Each row below holds a small network's activations on one input, seen along a few directions.
In each table, some parts of the input vary, and every possible input appears once, in random order.
A made-up example of a description, with smaller parts first: one of 2 separate values, together with either a single point or one of 11 places along a line or (one of 5 places around a ring, together with one of 6 places along a line).
Shared parts are said once, and a part with two or three values counts as separate values.

Table:
R1: -7 -18 -35 -42 6 25 -24 -23 62 -74 23
R2: 45 16 -31 36 2 48 69 -3 -60 11 -16
R3: -30 -3 -3 -57 13 -79 -72 -5 57 4 47
R4: 11 41 6 61 -19 -21 19 0 -59 93 -16
R5: -32 -41 37 -46 3 27 -33 6 61 -79 5
R6: -25 -38 14 -37 12 26 -31 -8 63 -80 6
R7: 28 11 -17 35 -2 59 72 4 -61 1 -32
R8: 20 29 3 44 -6 -28 26 24 -71 90 -19
R9: 25 -7 7 41 -1 58 69 14 -60 -12 -36
R10: 12 -6 31 38 5 62 63 20 -64 -6 -49
R11: 10 -10 -48 -43 11 9 -30 -33 65 -68 38
R12: 5 -11 53 28 -4 65 60 33 -66 -4 -50
R13: 16 24 6 28 -1 -30 23 25 -82 88 -14
R14: -25 1 -9 -42 9 -75 -70 -6 66 6 43
R15: -9 -36 -12 -35 5 19 -27 -14 65 -89 17
R16: -35 12 -1 -27 -5 -70 -74 -31 74 9 45
R17: -28 3 -5 -33 -7 -71 -67 -17 71 13 35
R18: 19 32 3 52 -21 -24 26 14 -62 95 -27
Question: Changing only one part turns R7 into R1. The same change can be made to R9. Which row results?
Answer: R15
Question: What do these inputs look like to the network?
Answer: one of 2 separate values, together with either one of 4 places along a line or one of 5 places along a line
Question: Change only the choice among 2 separate values in R5. List by row number the other rows that result.
Answer: R12

Table:
R19: -27 -9 104 41 -6 18 40 59 -84 53 -66
R20: -12 -24 -25 -42 16 1 -37 -28 77 -84 34
R21: -21 6 -28 -57 11 -57 -68 -28 75 -17 57
R22: -17 -4 -30 -40 1 -19 -53 -38 85 -46 40
R23: -68 -44 89 -52 0 -33 -79 24 74 -40 5
R24: 33 31 -15 57 -14 33 61 1 -74 51 -29
R25: -21 5 -32 -47 -2 -91 -83 -21 83 12 55
R26: 41 -4 -5 38 -3 93 92 18 -78 -18 -49
R27: 31 39 -16 57 -13 -37 28 14 -74 108 -17
R28: -8 -41 -23 -56 13 44 -27 -17 78 -113 19
R29: 39 9 -7 54 0 52 80 8 -77 13 -33
R30: 30 37 -12 45 -3 -3 45 7 -85 79 -15
Question: Changing only one part turns R19 into R23. The same change can be made to R27. Which row results?
Answer: R25
Question: What do these inputs look like to the network?
Answer: one of 2 separate values, together with either a single point or one of 5 places along a line
Question: Change only the place on the line of 5 in R26. List by row number the other rows that result.
Answer: R24, R27, R29, R30
Question: Change only the choice among 2 separate values in R28. List by row number the other rows that result.
Answer: R26

Table:
R31: 28 38 -33 -14 26 -74 6 6 -46 77 36
R32: 15 -9 -64 -71 35 -14 -11 -15 23 -60 60
R33: -1 30 -8 61 -23 -51 -17 -26 -3 72 4
R34: -23 51 6 49 -38 -28 -19 -44 3 77 -4
R35: 25 -8 -11 27 -10 56 68 8 -37 -15 -41
R36: -62 -6 95 -1 -21 9 -33 12 26 -7 -20
R37: -37 -29 84 7 -6 -16 -33 22 18 -15 -20
R38: 6 34 -28 27 -25 -57 -4 -2 -5 76 4
R39: -38 -31 55 -25 -3 -23 -19 45 18 -6 -22
R40: 45 -8 -17 8 12 59 51 23 -66 -14 -31
R41: 1 13 29 54 -26 89 57 -20 -22 -12 -35
R42: -23 14 -15 0 -13 30 -32 -61 85 -51 14
R43: 23 -7 13 63 -14 65 56 -3 -32 -21 -36
R44: 27 32 -35 8 -3 -52 -19 13 -31 83 17
R45: 33 -5 -28 -8 40 46 70 29 -86 -20 -11
R46: -20 -40 48 -45 20 -15 -32 53 -11 3 -5
R47: 24 -17 -57 -50 9 5 -31 -17 41 -50 39
R48: -23 -35 47 -68 50 -38 -11 50 -28 -5 9
R49: -5 -8 -31 10 -3 9 -30 -44 80 -59 21
R50: 5 -10 -50 -30 -7 0 -16 -29 73 -54 22
Question: Changing only one part turns R32 into R50. The same change can be made to R45. Which row results?
Answer: R35
Question: What do these inputs look like to the network?
Answer: one of 4 separate values, together with one of 5 places along a line
Question: Change only the choice among 4 separate values in R49. List by row number the other rows that result.
Answer: R33, R37, R43
Question: A walk changes only the place on the line of 5. It starts at R36 and steps to R37. List the rest of the walk in order.
Answer: R39, R46, R48
